Each row below holds a small network's activations on one input, seen along a few directions.
In each table, some parts of the input vary, and every possible input appears once, in random order.
Descriptions start from the smaller parts, as in this example, which fits no table here: one of 3 separate values, together with either a single point or one of 11 places along a line or (one of 5 places around a ring, together with one of 6 places along a line).
Shared parts are said once, and a part with two or three values counts as separate values.

Other details of the inputs shift rows strongly along three fixed directions, in all tables alike. That doesn't count.

Table:
x1: [ -4   9   5  -5  11  -6   9 -10  -9  -7  14]
x2: [ -4  -6 -12  -1  -8 -10 -30  -1 -34   4  -5]
x3: [  0 -29 -17  17 -26   2  26  13  -5  -3   2]
x4: [ -8   6  -4 -13 -18  -8  -4 -14  12  16 -11]
x5: [ 10  25  41  -6  38   4   2   0 -18   1   1]
x6: [-17  11   0 -12  13 -23 -20   7 -14  10  -1]
x7: [ -8 -11 -28 -14 -17 -20 -20   0 -12   3   4]
x8: [ -4  -8  -5  14  20 -12 -13   4 -41 -21  10]
x9: [ -8 -11 -21 -19 -25 -12 -22 -12 -16   2  -8]
x10: [ -7  -5   2   8   4 -11 -12  -7 -36 -24  20]
x11: [  5  16  14 -12   0   5   0   6  27  24 -13]
x12: [  0  22  48  -2  37   1   4  -7 -10  -6  -2]
x13: [  0  17  18 -14  -2   7   4   1  29  18 -11]
x14: [  6  -5 -13  20  -5  12   6  19  18  -5   3]
x15: [ 13  -3  -3  21  -5  23  30   0  26 -12  16]
x16: [ -7   0 -11 -11  -4  -6  11  -8  18   4   3]
x17: [ 14  -6  -2  24   0  17  17  15  23 -13   9]
x18: [ -3   6   7  -6  16  -4 -14   1 -18   8 -11]
x19: [-11   9   6 -32  -2  -8 -11  -7  11  22 -15]
x20: [ 12 -33  -9  25 -27  17  29   8  -6  -4  -8]
x21: [ -8  -9 -22  -3 -21 -13 -29   2 -15  11 -15]
x22: [ 14   2  27  32  36  15   5   5 -26 -25   0]
x23: [-12  21   8 -32   4  -8   0   2  18  19   4]
x24: [  0 -15 -34   4 -16   3  -6  13   2   0   2]
x25: [ -5  -9 -27 -12 -19  -9 -27   1 -19  12 -13]
x26: [  3 -11   9  15  14 -11 -18  -9 -41 -21  -2]
x27: [  0 -21 -27   8 -17  -7  -6   6  10  -7   1]
x28: [-16  17  12 -24   7 -12  -1   1  24  17   0]
x29: [  6   2 -11  10  -3  11   5  17  13   4   7]
x30: [ 14  -9   1  30  -3  27  28  11  30 -24  13]
x31: [ -7  25  11 -25   6 -10  -6   9  16  24   4]
x32: [  6 -11  -8  12 -13  12  13 -13  18  -4  -8]
x33: [ -8  11   7 -21   7   2  11   4  33  15   0]
x34: [17 -3  1  9 -6 20  5  6 14  3 -2]
x35: [  1   5  18   7  10  -1  -3 -19 -33 -14   7]
x36: [ 12  -6  -4  28  -6  19  31   1  27 -20  11]
x37: [  6  17  29 -11  28   4   3   1   3  11  -8]
x38: [-11  -7  -1  12   9 -20  -4 -17 -31 -25  13]
x39: [  1  -5  -8  -7 -21   6  -6  -5   8   5  -5]
x40: [ -3 -18 -27  -7 -26  -6  -6 -19  -1   2 -11]
x41: [ 11   6  24  13  22  10  15 -16 -25 -21   8]
x42: [ -2  14   6 -18  11   1   8  11  33  20  -2]
Each input here is: one of 2 separate values, together with either a single point or (one of 4 places along a line, together with one of 5 places around a ring).
The inputs of x34 and x31 match in every part but the choice among 2 separate values. If x11 is changed in the same way as x34 into x31, which row does it become? -> x17
The inputs of x24 and x25 match in every part but the choice among 2 separate values. If x10 is changed in the same way as x24 into x25, which row does it become? -> x39
Which other rows does x32 become when the place on the line of 4 takes its other values? List them by row number. -> x12, x22, x26
Which other rows does x32 become when the choice among 2 separate values takes its other values? List them by row number. -> x38

Table:
x43: [  8 -10 -14   5  -7  15  20  -3  37  -7  -1]
x44: [ 10   5  22  12  22   8   5   0 -19 -11  -1]
x45: [ -4 -36 -43  21 -36   1   8   1  17 -16   8]
x46: [  3   8  10  -3  11  12   6   1  16   7 -10]
x47: [  1 -19  -6  31   7  -5  10  -5 -17 -46  20]
x48: [  2  38   3 -25  16   8 -14  22  25  24  18]
x49: [-15  24  18 -22  12 -12  10   2  38  18   4]
x50: [ 12   8  25  12   9  15   8  -6 -25 -11   8]
x51: [ 10   2  20  22  27   6   5  12 -20 -12  -2]
x52: [ 10   2  24  12  18  14   7   5 -25 -10   2]
x53: [ -8  -6  -3  -3   5 -11  -4 -13 -16  -7   6]
x54: [ -1  26  21 -24   5   4  -1 -11  33  21  -9]
x55: [  8  10  23  11  20   8   2 -16 -11 -23   6]
x56: [  6 -12 -24  -2 -34  12  -1  -9  30  11 -10]
x57: [-24   1  -5  -9   2 -34 -13  -9 -26  -7  10]
x58: [  5 -17 -16  12 -13   3  -4  16 -11   5 -10]
x59: [-19   7  -3 -32  -2 -34 -20 -14 -27  15  -3]
x60: [ 6  6 13  0 10 15  6  2 18  7 -8]
x61: [ 10   3  20  12  15  13   9   3 -25 -12   1]
x62: [ 11 -13 -10   5 -15  21  26   8  23   6   2]
x63: [-14   6   1 -26  -4 -28 -32  -7 -30  16 -11]
x64: [-11  -1 -10 -18 -15 -17 -21  13  -9  31 -17]
x65: [  2 -18 -10  20 -15   6  20  10  -3 -13  15]
x66: [ 13 -24  -4  31   6   9  -5  -8 -25 -40   3]
x67: [ 13   9  23  13  13  11   9 -10 -19 -15   6]
x68: [-11  22  15 -20   5  -9  15   8  27  24   5]
x69: [ -2  26  18 -20   4   7   4  -9  24  20  -7]
x70: [ 13   8  25  14  12  13   6 -10 -19 -15   7]
x71: [ -4   1 -13  -7 -17   2  22  11  43  17   2]
x72: [  7 -10 -23  -7 -39  16   6  -2  20  16  -8]
x73: [  8 -11 -11   7  -9  15  17  -3  37  -7   1]
x74: [-23   6  -6 -28   0 -33 -22 -17 -24  11  -2]
x75: [ -6  23  17 -15  18  -2  -1  14  28  30 -17]
x76: [  6   1  19  19  33   2  -2   5 -11 -18  -2]
x77: [ 13 -13 -11  17  -4  17   7  14  37  -1 -12]
x78: [ -7  15 -19 -13   7 -16 -40   8 -33  -6  24]
x79: [ -1  22  17 -21  13   4   0   0  31  18 -14]
x80: [-19 -12 -22 -23 -19 -38 -30 -17 -36   8  -3]
x81: [-13  -7  -4   1   8 -22 -30   0 -31  -1  -8]
x82: [ -8 -42 -61   0 -53 -19 -34   5  -7  10 -19]
x83: [  6   3  16   9  16   7  19  -1 -23 -14  11]
x84: [  8 -32 -31  30 -32  15  27  12   8 -20  13]
The inputs of x44 and x63 match in every part but one. If x43 is changed in the same way as x44 into x63, which row does it become? -> x73
The inputs of x49 and x47 match in every part but one. If x52 is changed in the same way as x49 into x47, which row does it become? -> x61
What do these inputs look like to the network? -> one of 2 separate values, together with either a single point or (one of 4 places along a line, together with one of 5 places along a line)
Which other rows does x50 become when the place on the line of 4 takes its other values? List them by row number. -> x54, x56, x70
